These are the activations of a small neural network, seen along a few directions. Each row is one input.
Each table varies a few parts of the input and shows all the possible inputs, shuffled.
A made-up example of a description, with smaller parts first: one of 2 separate values, together with either a single point or one of 9 places around a ring or (one of 5 places around a ring, together with one of 6 places along a line).
Shared parts are said once, and a part with two or three values counts as separate values.

Other details of the inputs vary at random and push rows far along three fixed directions, the same in every table; ignore that.

Table:
r1: [ 12  13   2   8   3  20 -16  -6 -27 -33  17 -27]
r2: [ 37 -11  25 -23 -24  34 -54  45 -18  57  46  99]
r3: [  3 -16  -5 -12  11  26   6  -3 -17 -37  18 -17]
r4: [ -3  15   6   2  21  27 -25 -11 -22 -37   6 -18]
r5: [-18 -62   0 -20  -8 -46 -15   3  56  42 -44 -30]
r6: [  5  14  -2   7  25  23 -22  -9 -23 -32  13 -19]
r7: [ -9  -5   4   8   1  28   5  12 -15 -39   3 -13]
r8: [ -6 -16   2 -16   6  30   2  -6 -14 -42  12 -17]
r9: [  5  18  -4   3  22  24 -20  -4 -26 -30  10 -23]
r10: [ 30  79  25   0 -26 -38  20   3  -3  94  38 114]
r11: [  4  14  10   3  -2  24 -21  -7 -25 -39  12 -26]
r12: [ -1 -16  -1 -13   9  24   4  -6 -16 -41  14 -14]
r13: [ 47  -6  29 -37 -33  49 -68  37  -6  59  31 110]
r14: [-14 -14   2  -2   3  24   3   4 -14 -41  15 -12]
r15: [-23  62 -13  26   7 -52 107 -15   3   1   5  23]
r16: [ 31  64   8  -2 -23 -26  41  22   5  90  29 123]
r17: [ -8 -48  -8   2 -10 -40 -15  14  57  38 -51 -26]
r18: [ -8  -7   4   9   3  24   4   8 -13 -42   3  -9]
r19: [  0  -5  -2  11   7  24   9  14 -17 -34   8 -14]
r20: [-15  64 -22   8   6 -46 108 -30  11   3   6  22]
r21: [  0  -8  -4 -12   1  40  -1  -2  -8 -42   4 -17]
r22: [  1  -5  -1   3   3  32  -2   3  -8 -45  -1 -10]
r23: [-22 -54  -4  -3  -8 -44  -9  13  47  37 -33 -28]
r24: [  0  18  -2  -1  18  27 -24  -2 -28 -32   7 -24]
r25: [-15 -60  -5 -18  -7 -44 -12   5  53  43 -40 -34]
r26: [ -9 -43  -6   2 -11 -42 -44  -9  33  51 -52 -31]
r27: [-12 -44   0   1 -11 -44 -45 -12  37  51 -56 -28]
r28: [ 13  10   4  11   6  19 -17 -11 -24 -36  19 -23]
r29: [  0  -3   0   2   1  37  -2   8 -10 -42  -1 -15]
r30: [-16  76 -20  28  10 -51  90 -46 -11  20   3  10]
r31: [  4  -7  -8 -10   2  41   1   1  -9 -38   7 -20]
r32: [-24  79 -12  25   6 -48  90 -48  -8  17  -2  12]
r33: [  6   5  -6   9   7  32 -21 -15 -36 -26   5 -22]
r34: [ 53  -5  20 -32 -27  44 -59  37  -9  60  37 105]
r35: [-15 -12   3  -3   2  29   3   8 -15 -38  15 -17]
r36: [  5  11  12   6   1  22 -21 -13 -22 -40  13 -23]
r37: [  3 -14  -4 -13   9  32   7   1 -19 -33  17 -22]
r38: [ -3 -46 -10   5  -5 -43 -11  12  54  38 -47 -24]
r39: [ -3  18   4  -1  18  28 -26  -5 -25 -35   5 -21]
r40: [ -3 -34   2   1 -15 -57 -39   0  43  45 -41 -36]
r41: [-20 -57  -4  -2  -4 -53 -11   6  48  31 -33 -17]
r42: [-16 -46  -3   8  -8 -43  -7  18  46  34 -44 -25]
r43: [  9  -7 -11  -7   6  35   4   0 -11 -36   9 -18]
r44: [ 48   3  34 -15 -26  47 -89  19 -30  68  31 102]
r45: [-16 -54  -7  -1  -4 -46  -7  13  45  37 -30 -26]
r46: [-15  67 -18  22   7 -48 106 -21   9   1   1  22]
r47: [-20  85 -12  22  25 -56  85 -36   1  12   6  11]
r48: [  0  -7  -3  12   8  20   8  10 -16 -37   9  -9]
Each input here is: one of 6 places around a ring, together with either one of 3 separate values or one of 5 places around a ring.
- Changing only the place on the ring of 6 turns r48 into r15. The same change can be made to r6. Which row results? => r47
- Changing only the place on the ring of 6 turns r24 into r4. The same change can be made to r40. Which row results? => r36
- Change only the choice among 3 separate values in r39. List by row number the other rows that result. => r11, r27
- Start at r14 and move only the place on the ring of 5, one step at a time. The first step leads to r18. Which rows follow, in order? => r22, r13, r8
- Start at r38 and move only the place on the ring of 6, one step at a time. The first step leads to r17. Which rows follow, in order? => r29, r22, r46, r16
- Change only the choice among 3 separate values in r28. List by row number the other rows that result. => r6, r30
- Which other rows agree with r19 in the place on the ring of 6? List them by row number. => r1, r9, r33, r37, r38, r43, r45
